A small network was trained on made-up records. Each row is its average activation on records with the value named, seen along a few directions.
Related values have similar rows: they may be neighbours, one step apart, or belong to one group.
In the rows, zero is written as 128.

Field Y:
y3: [121 200  98 184  82 123  98 212 113 125 150  87 118 130 136 126]
y6: [157 197 109 158  96 115  93 186  88 119 139 206 132 114  98 142]
y4: [101  73 145  94 119 155 183  70 192 118 117  52 141 143 138 107]
y5: [153  99 166  91 138 110 105 110  74 123 130 237 141  94 107 131]
y1: [132  71 143  68 176 140 164  44 160 129  90 174 122 141 120 140]
y2: [104 128 108 173 157 124 126 145 140 155 142  13 114 147 168 122]
The values of Y form a ring.
Which values are neighbours of y2? Give them in the order they are listed.
> y3, y4

Field W:
w3: [121 132 108 140 132 107  97 164  89 140 148 162 134  88 115 109]
w1: [154 139 168 140  77 112  96 164  67 112 167 175 166  89 111 117]
w4: [104 125 128 153  89 143 150 140 163 123 150  16 148 134 144 102]
w6: [128  73 144  89 162 146 175  48 176 128 103 117 135 149 127 132]
w5: [129 213  56 183 137 126 110 186 140 140 118 124  96 153 124 150]
w2: [132  85 164  63 172 135 139  66 134 124  82 174  89 155 147 156]
The values of W form a star with 3 arms.
Which values are neighbours of w1? Give them in the order they are listed.
> w3
Which values are neighbours of w2? Give them in the order they are listed.
> w6

Field H:
h16: [ 97 187  75 193  90 122 123 225 115 125 187  47 178  90 137  90]
h5: [ 74  51 126 112 175 131 164  84 163  96 113  43 126 135 171 117]
h27: [122  73 181  76 110 150 123  91 101 101 134 244 137 107  87 134]
h29: [158 109 193  81 134 116 110 102  85  82 120 233 142 116 134 140]
h18: [142  94 121  88 196 109 146 100 150 138 122 151 137 160 146 148]
h17: [133 110 124  84  97 142 113 116 116 132 125 218 128 124  87 143]
h6: [154  87 176  74 149 131 112  96  77 123 109 228 137 100 100 144]
h26: [ 86  77 180  83 171 143 177  77 149 137  63  86 104 159 144 113]
h19: [117 202  94 135 102 101  86 203 107 112 145 180  67 111 115 148]
h3: [119 178 109 195 102 107  79 221 111 151 190  57 160  78 114  88]
h14: [176 119 128  84 133 151 155  84 183 135  84 137 127 130 111 136]
h8: [175 112 196  64 110 121 122  84  77  95 123 240 139 127 130 124]
h10: [ 82  75 138  88 142 196 185  66 182 164 112  53 116 156 143 108]
h20: [101  62 141 100 183 149 142  27 169 126 110  59 123 177 136 107]
h4: [143 164 130 202  80 124 101 200  85 122 159  58 169 114 146 115]
h28: [160 116 161 113 124 121 125 113 124 111  96 180 157  95 126 131]
h1: [145 164  99 155 125 111  79 182  82 119 120 183  79 145 125 158]
h22: [137 155 108 222  82 115  86 200 129 117 179  58 149 126 128 134]
h2: [121  80  94 129 206 127 165  49 139 142  98 141 136 104 107 118]
h15: [134 185 103 130 126 124  87 184  86 114 145 192  95 111 150 152]
h11: [129 190 119 215  88  97 111 217 107 129 193  26 159 109 120  80]
h13: [107 200  86 188  76 139 130 212 129 141 179  52 176 114 117  88]
h23: [141 192 117 167 100 106  93 171  87 142 117 150 103 154 134 149]
h24: [110  71 152 110 136 131 194  72 181 132 127  31 110 126 159 145]
h12: [139 193  94 160 115 117  80 180  75 129 128 168 111 122 141 162]
h30: [105  70 109 106 135 140 158  52 227 138 126  55 120 128 154  81]
h9: [144 118 147 127 180 175 173  46 192 144 107 137 131 158 108 168]
h25: [126  97  90 112 130 114 166  74 150 151 132 119 123 151 116 146]
h21: [118 203 105 139  97 119  84 207  96 138 123 174  85 128 136 139]
h7: [147 107 143 108 145 112 167 105 167 156  73 138 116 185 117 134]
The values of H form 5 separate groups.
List the group mates of h28, in the order listed.
> h27, h29, h17, h6, h8
List the group mates of h24, in the order listed.
> h5, h26, h10, h20, h30
List the group mates of h18, in the order listed.
> h14, h2, h9, h25, h7
List the group mates of h19, in the order listed.
> h1, h15, h23, h12, h21

Field M:
m3: [141 151 112 180 109 119 120 188 121 149 177  38 171  99 140  90]
m8: [122 142  71 169 158 139 137 159 144 164 130  63 121 148 154 117]
m1: [ 91  61 150  94 113 167 197  59 196 116 115  79 126 161 142 133]
m9: [142 180 117 110  72 145  95 168  99  72 105 201 109 157 127 138]
m2: [156 161 134 108 122 153 168 100 135 140  85 210 122 117  88 175]
m7: [120 154 113 131  70 105  72 213  68 119 160 183 119  88 130 109]
m5: [123 149 113 154 161  76  75 126 117 137 128 116 109 129 115 122]
m12: [144  72 146  72 153 135 150  67 136  93 132 227 173 103  89 121]
m10: [ 85 117  93 135 150 139 173  88 193 118 141  55 127 115 127 154]
m4: [149  70 174  74 163 119 130  56 119 160  76 125 124 138 133 100]
m11: [126 168 160 218 123 130 101 193  59 150 160 116 135 131 131 139]
m6: [137 111 152  93 143 108 118 118 151 118 128 123  99 152 160 139]
The values of M form a 3 by 4 grid.
How many steps from neighbour to neighbour lead from m1 to m5, at the fewest?
> 3
A value of M combines one of 4 hidden first parts with one of 3 second parts; all combinations occur once.
Changing only the second part turns m6 into m2. m11 has the same second part as m6; what does that change turn m11 into?
> m7
Changing only the second part turns m9 into m5. m12 has the same second part as m9; what does that change turn m12 into?
> m4
